A small network was trained on invented records. Each row is its activation on one of them, seen along a few directions.
Records have a field called Mez. Each example row is followed by its value.
Other fields move the rows too, some of them a lot.
(in the rows, 500 means zero)
Strong random noise was added to every row along 14 fixed directions; ignore it. To show where, here is one row again and again, with new noise each time:
[417 571 590 781 690 464 673 361 442 114 440 619 617 567 436 118 776 413
 361 490 279 438 518 630 747 647]
[528 382 534 360 301 594 434 481 626 537 436 497 682 443 403 623 609 302
 459 167 376 470 614 414 519 265]
[537 557 490 602 391 576 638 480 715 385 590 590 556 527 489 498 332 430
 380 408 430 594 543 550 638 518]
[290 234 398 367 517 436 619 653 186 658 385 470 590 123 531 334 663 789
 477 469 407 251 562 540 427 386]
[548 627 486 713 620 396 613 553 375 492 423 474 619 582 612 562 757 661
 585 560 292 700 561 213 636 766]
[433 211 393 466 546 621 547 569 467 471 477 561 604 257 489 303 493 507
 412 247 372 460 502 533 576 359]
[528 702 423 561 452 354 362 532 526 443 312 594 668 422 524 756 567 476
 400 467 515 619 443 362 519 448]
[599 626 494 657 437 393 593 417 426 374 434 739 553 533 432 494 724 388
 453 743 523 386 645 421 554 537]
[553 431 618 626 789 396 232 474 344 465 513 569 413 531 480 401 539 418
 356 500 504 599 368 437 676 570]
[455 198 529 362 459 657 509 525 352 895 621 462 251 455 399 384 440 495
 516 539 538 336 629 470 506 583]
[631 827 621 532 495 322 481 293 646 192 494 399 535 700 619 654 640 425
 409 536 561 493 417 274 532 445]
[498 591 433 425 509 567 517 532 670 499 582 462 427 561 466 559 459 427
 465 596 732 375 280 689 521 628]
[660 207 346 690 558 630 865 552 715 370 512 764 653 404 556 234 578 520
 753 456 408 505 696 346 597 395]
[551 488 269 327 508 616 547 690 298 631 561 406 599 490 538 535 748 597
 629 491 589 620 382 743 376 742]
[364 551 481 615 572 449 486 644 429 745 482 646 256 409 423 567 265 570
 372 754 543 452 443 567 628 806]
[597 556 347 524 396 309 597 616 578 345 297 796 700 229 600 686 517 568
 542 496 473 523 609 364 402 234]

[592 501 780 796 567 330 452 377 669 684 625 475 577 787 422 406 568 592
 591 777 790 533 614 467 677 437] : w11
[460 524 536 426 380 520 421 604 540 744 487 361 604 561 440 751 495 517
 626 408 463 616 536 473 471 569] : w5
[679 708 555 460 338 342 544 355 418 292 512 475 660 604 604 621 746 500
 459 591 620 519 594 506 377 336] : w1
[520 372 281 603 589 612 618 474 689 644 334 433 647 526 630 313 630 679
 848 381 660 720 581 275 425 405] : w11
[745 180 598 344 413 688 499 467 548 463 877 549 538 643 451 209 429 378
 608 314 677 627 641 976 402 287] : w12
[415 481 565 685 507 392 268 377 408 576 456 648 482 405 404 326 260 493
 291 526 539 595 587 590 574 397] : w2
[595 241 640 482 494 468 230 319 453 562 555 496 595 544 347 383 663 328
 495 544 729 276 519 402 552 193] : w8
[640 687 216 550 491 521 568 632 601 183 599 395 661 449 654 763 464 545
 317 607 608 489 134 442 560 554] : w7
[242 500 743 683 395 446 549 472 414 612 550 345 584 536 347 413 468 617
 237 451 215 494 623 733 763 624] : w15
[479 153 630 665 745 425 314 677 323 651 482 727 290 282 378 532 338 395
 300 609 353 307 457 326 816 527] : w1
[447 433 405 373 444 517 432 489 193 407 627 291 775 391 563 395 650 641
 324 347 433 482 380 532 441 363] : w16
[537 772 413 452 361 522 461 444 475 451 404 395 440 604 503 743 558 424
 496 477 442 652 521 459 372 658] : w7
[494 495 405 658 682 461 365 483 178 371 533 188 797 476 608 423 739 694
 296 373 314 636 293 309 706 608] : w2
[457 479 431 381 652 452 544 891 673 734 421 399 598 540 507 777 707 665
 933 615 634 387 265 639 443 741] : w12
[234 654 683 605 618 337 431 494 526 443  78 641 452 489 292 431 731 378
 619 466 276 357 583 662 487 641] : w10
[635 619 339 603 226 526 468 525 714 660 556 374 683 569 422 776 420 531
 528 670 734 553 509 484 529 555] : w9
[320 475  72 416 465 886 828 630 748 427 414 647 387 305 538 396 274 460
 519 352 467 461 364 607 465 667] : w3
[400 453 360 414 491 611 490 657 450 830 399 598 434 432 436 513 475 488
 734 547 572 541 501 555 332 657] : w6
[407 205 782 579 939 299 139 660 494 674 326 515 630 462 462 369 692 561
 835 249 347 618 411 461 579 366] : w16
[684 521 420 604 740 401 296 422 475 194 325 674 675 440 639 598 772 334
 430 430 502 561 320  98 551 280] : w4
[701 425 510 630 321 598 241 193 464 721 625 345 595 712 519 451 458 491
 405 461 784 776 659 207 555 329] : w8
[404 719 181 496 457 533 759 754 275 514 423 556 540 318 563 580 549 739
 520 608 381 660 490 822 422 908] : w13
[797 537 573 460 616 533 481 617 551 193 759 839 335 613 520 605 341 209
 499 449 370 766 449 664 544 591] : w3
[569 534 636 678 412 447 366 356 210 903 522 577 354 671 398 488 559 506
 420 771 611 683 809 392 581 624] : w14
[621 551 519 531 426 440 358 458 217 499 510 532 451 568 437 496 588 424
 479 567 438 615 627 487 428 588] : w10
[229 458 357 669 591 563 625 755 425 654 404 663 576 276 465 372 236 717
 455 372 236 771 471 816 599 759] : w4
[650 754 380 365 545 684 656 208 588  55 574  71 323 788 668 406 651 397
 545 338 414 583 397 426 402 758] : w9
[714 324 768 553 714 428 551 436 651 348 686 447 578 780 500 280 798 438
 777 565 684 387 510 668 544 381] : w5
[535 445 611 539 570 476 399 485 428 516 608 550 497 555 513 350 385 483
 491 364 456 751 543 628 468 471] : w6
[634 428 327 487 347 682 444 584 663 666 567 573 553 537 369 798 506 279
 514 664 662 397 397 355 577 541] : w15
[583 628 202 575 432 570 602 381 387 595 414 683 344 529 510 482 619 447
 494 882 830 447 562 390 406 637] : w14
[593 429 298 472 508 834 402 357 619 452 547 386 493 560 463 502 508 231
 390 323 542 526 341 186 640 557] : w13

Here are new rows. What is Mez for each?
[389 744 408 446 467 422 457 661 586 533 228 506 700 441 407 853 768 437
 594 525 468 392 342 481 503 645] : w13
[517 425 271 496 621 633 639 812 605 666 556 565 466 399 638 561 300 653
 756 468 500 740 381 577 424 714] : w6
[290 587 572 305 516 471 468 400 433 455 271 381 516 460 533 399 686 557
 556 195 374 533 533 559 325 390] : w3
[602 582 152 526 322 638 601 509 446 378 631 692 405 357 534 527 247 470
 302 824 730 415 419 479 420 558] : w10
[513 577 230 405 430 514 461 394 395 543 520 208 320 420 588 397 252 738
 459 610 816 520 389 618 287 554] : w9
[508 336 835 388 614 416 402 546 447 628 664 428 253 555 501 439 298 528
 458 339 332 577 570 579 578 498] : w13
[465 176 546 562 357 661 412 523 858 787 372 593 662 429 350 579 387 322
 545 154 418 528 708 203 666 154] : w11
[353 602 308 430 470 283 510 753 200 536 426 610 512 122 637 697 336 807
 228 616 514 528 425 638 397 458] : w11
[533 611 725 725 626 348 509 558 640 451 471 527 656 627 515 614 592 516
 605 505 313 611 520 343 664 553] : w6
[562 115 534 415 673 634 399 697 493 903 697 526 413 502 484 425 358 543
 765 444 567 655 441 556 493 551] : w4
[471 501 612 379 479 428 319 707 327 781 533 357 428 571 341 641 510 531
 524 501 440 604 493 879 476 787] : w9
[693 312 589 474 565 499 410 388 418 453 719 606 424 529 552 203 371 461
 504 500 705 600 585 650 380 247] : w6
[500 289 586 593 599 453 367 561 527 564 294 528 708 469 446 487 663 455
 653 220 308 628 630 330 569 352] : w5
[508 559 404 228 397 652 507 437 459 490 637 180 380 586 531 657 539 470
 428 467 579 351 345 523 426 636] : w8
[253 655 418 574 508 774 576 344 680 512 346 145 456 632 525 449 404 547
 429 166 262 690 424 345 656 834] : w8
[423 535 631 534 433 365 553 556 327 499 521 603 570 426 468 479 523 550
 367 526 350 461 582 699 532 468] : w4
